A small network was shown many inputs. Here are its activations along a few directions, one row for each input.
Each table varies a few parts of the input and shows all the possible inputs, shuffled.
Descriptions start from the smaller parts, as in this example, which fits no table here: one of 4 places along a line, together with either a single point or one of 9 places around a ring or (one of 3 separate values, together with one of 5 places around a ring).
Shared parts are said once, and a part with two or three values counts as separate values.
In the rows, 128 means zero.

Other details of the inputs shift rows strongly along two fixed directions, in all tables alike. That doesn't count.

Table:
row 1: [130 105  91 149 136 131 117 121 168  98 171  56]
row 2: [115 167 113 157 106  73 142  32  78 150 188  97]
row 3: [ 57 208 160 156  65  55 115  24  73 168 164 124]
row 4: [177 146 134  58  96 153  99 101  61 201 145 183]
row 5: [110 115 170  58 126 150 101 132  84 166 105 135]
row 6: [117 137 117 179  99 119 140 164 221  89 154 111]
row 7: [170 110 112 170 123 140 181 168 163  84  98  86]
row 8: [145 128  84 159 139 107 156 144 184 118 177  95]
row 9: [119 109 133 168 176 152 146 159 168 101 121 138]
row 10: [ 86 149 136  77 118 107  88  67  68 208 136 113]
row 11: [113 123 137 111 134 111 155 135 141 152 151 146]
row 12: [138 111  85 163 141 113 171 159 205 116 154  96]
row 13: [176 121 146  52 114 188  78 157  77 161  89 129]
row 14: [126 105 150 161 182 144 143 151 172  90 121 144]
row 15: [117 102 125 114 132 119 131 149 115 111 108 152]
row 16: [123  99 142 108 138 110 128 141 119 100 109 158]
row 17: [146 119  87 128 115 118 106 106 101 118 147 135]
row 18: [113 159 100 186 126  66 165  75 126 117 177  67]
row 19: [133 107 107 113 133 134 132 161 129 102  93 145]
row 20: [178 117 201  72 110 161 146 150  69 129  65 173]
row 21: [ 94 151 159 128 117  84 161  77  78 152 138 126]
row 22: [154 118 129 148 127 142 184 164 151  83  94 103]
row 23: [125  75 149 122 158 143 139 180 191  71 117  83]
row 24: [140 108  67 172 140 105 135 151 166  74 144  93]
row 25: [189 140 143  98 141 201  86 150  77 162  86 184]
row 26: [ 42 151 122 112 142  73 117  59 115 168 170  82]
row 27: [174 113 127  65 104 166  94 157  62 158  58 186]
row 28: [ 37 172 142 140  91  79  78  61 128 153 171  88]
row 29: [121 144 141 116  73 136  77 138 104 119  93 173]
row 30: [135 118 120 157 174 168 142 164 169 102 103 138]
row 31: [127 151 150 166 117 174  91 152 155 109 101 162]
row 32: [151 114 107 172 166 167 134 163 171 112 105 128]
row 33: [139  97 143 125 149 120 167 168 187 103 142 135]
row 34: [197 129 139 101 133 211  84 136  77 154  99 189]
row 35: [ 66 164 112 122 137  60 152  66 128 182 189 127]
Each input here is: one of 5 separate values, together with either a single point or one of 6 places along a line.
The inputs of row 24 and row 18 match in every part but the choice among 5 separate values. If row 15 is changed in the same way as row 24 into row 18, which row does it become? -> row 21
Which other rows does row 4 become when the choice among 5 separate values takes its other values? List them by row number. -> row 1, row 2, row 17, row 34
Which other rows does row 4 become when the place on the line of 6 takes its other values? List them by row number. -> row 8, row 11, row 12, row 33, row 35
Which other rows does row 35 become when the choice among 5 separate values takes its other values? List them by row number. -> row 19, row 22, row 26, row 30

Table:
row 36: [117 109  86 186 152  88 173 136 182  74 152  73]
row 37: [198  88 137  85 132 184 132 191 114 113  78 163]
row 38: [168 114 173 102  92 185 114 200 137 101  59 164]
row 39: [116 104  81 178 167  94 176 140 201  95 171  91]
row 40: [197 104 140  98 100 186 138 187 108 103  67 155]
row 41: [ 62 154 154  88 141  96 106  79  94 193 150 165]
row 42: [159  91 165  81 137 189 113 200 135 107  68 168]
row 43: [207 116 144 103  88 181 135 193 115 104  70 160]
row 44: [210 117 112 108 112 216  85 182 122 123  87 148]
row 45: [ 95 146 153 102 144 100 122  73  80 174 148 148]
row 46: [110 156 128 101  98 104 112  70  69 173 150 119]
row 47: [ 88 131 150 116 132 109 116 116 117 135 116 133]
row 48: [ 82 113 118 190 133  99 155 141 204  65 143  81]
row 49: [115 132  89 219 156 122 138 129 201  80 162  90]
row 50: [109 177 136 100  83  88 105  57  62 188 159 128]
row 51: [118 108  82 175 149  98 157 136 186  83 161  50]
row 52: [ 94 153 153 109 133  97 124  73  73 172 133 137]
row 53: [ 93 180 164 115  97  86 119  56  65 183 145 150]
row 54: [ 95 160 156 116 111 102 127  69  73 166 136 140]
row 55: [200  87 133  74 129 194 116 190 119 122  87 140]
row 56: [102 110 104 181 178 104 177 141 209  96 166  89]
row 57: [138 152 101 147 121 129 102  99 107 144 142 147]
row 58: [ 80 169 137 133 120 117  70  76  94 171 143 163]
row 59: [119 101  77 168 163 103 160 139 206 105 179  68]
Describe the family of inputs behind these rows. -> one of 4 places along a line, together with either a single point or one of 5 places along a line
The inputs of row 40 and row 54 match in every part but the place on the line of 4. If row 37 is changed in the same way as row 40 into row 54, which row does it become? -> row 45
Which other rows does row 50 become when the place on the line of 5 takes its other values? List them by row number. -> row 46, row 51, row 55, row 59

Table:
row 60: [111 157  96 140 110  94 105  77 116 162 179 127]
row 61: [119 121 145 117 122 148 102 129 123 124 108 127]
row 62: [122 139 186  47 104 162  95 135  82 182  95 180]
row 63: [177  79 110  94 164 177 129 192 150 114 104 135]
row 64: [170 107 120 130 130 185 109 188 143  90  92 139]
row 65: [ 82 135 137 124 137 108 126 123 152 138 146 142]
row 66: [166  84 100 181 140 177 142 214 218  34 111  70]
row 67: [174 104 131 124 110 172 136 187 129  84  80 119]
row 68: [185 114 120 121 112 186 113 183 150 101  93 114]
row 69: [166 150 149  67  82 153 103 119  47 171  84 159]
row 70: [102 163 108 133  99  87 104  60 107 173 187 105]
row 71: [113  88  81 164 168  85 186 140 192  84 165  53]
row 72: [125 159 111 143 104  86 135  70 103 154 176 123]
row 73: [115 153 108 135  91  81 132  77 102 155 167 107]
row 74: [125 149 190  55 108 139 120 114  62 182 101 198]
row 75: [147 134 136 129 121 140 129 128 102 116 117 137]
row 76: [ 85 135 134 137 118  91 131  90 110 127 130 112]
row 77: [ 54 154 150 115 116  62 144  75 111 162 159 125]
row 78: [ 73 130 100 212 161  84 152  96 182  92 166  92]
row 79: [128 115 115 115 161 102 157 106 118 140 155 116]
row 80: [193 121 115 141 127 185 131 179 145 105  89 141]
row 81: [105 153 118 160 137 110 123  89 108 140 151 129]
row 82: [178  78 121  89 154 181 131 190 151 115 103 113]
row 83: [132 135 161  72 114 164  74 120  62 166  83 190]
row 84: [181 152 140  86  93 168  98 117  59 189 109 189]
row 85: [ 84 148 139 143 130  85 131  66 101 136 147 130]
row 86: [ 94 130 148 132 123  90 140 118 127 125 126 117]
row 87: [198 117 123 130 116 174 141 177 138  92  90 132]
row 88: [160 105 153 134 144 173 136 192 156 103  80 158]
row 89: [103 135 151 140 136  95 143 111 129 124 136 133]
row 90: [112 156 100 143 124 106 106  91 121 144 155 121]
row 91: [116 125 148 117 136 134 107 144 132 131 111 154]
row 92: [ 86 110 117 189 153  96 147 145 216  75 157  68]
row 93: [ 79 148 144 138 142 100 143 102 139 152 151 148]
row 94: [117  97  76 184 193 101 178 135 200  96 174  78]
Describe the family of inputs behind these rows. -> one of 5 places around a ring, together with either a single point or one of 6 places along a line
Which other rows does row 73 become when the place on the line of 6 takes its other values? List them by row number. -> row 67, row 69, row 76, row 77, row 86
Which other rows does row 77 become when the place on the ring of 5 takes its other values? List them by row number. -> row 62, row 65, row 74, row 93
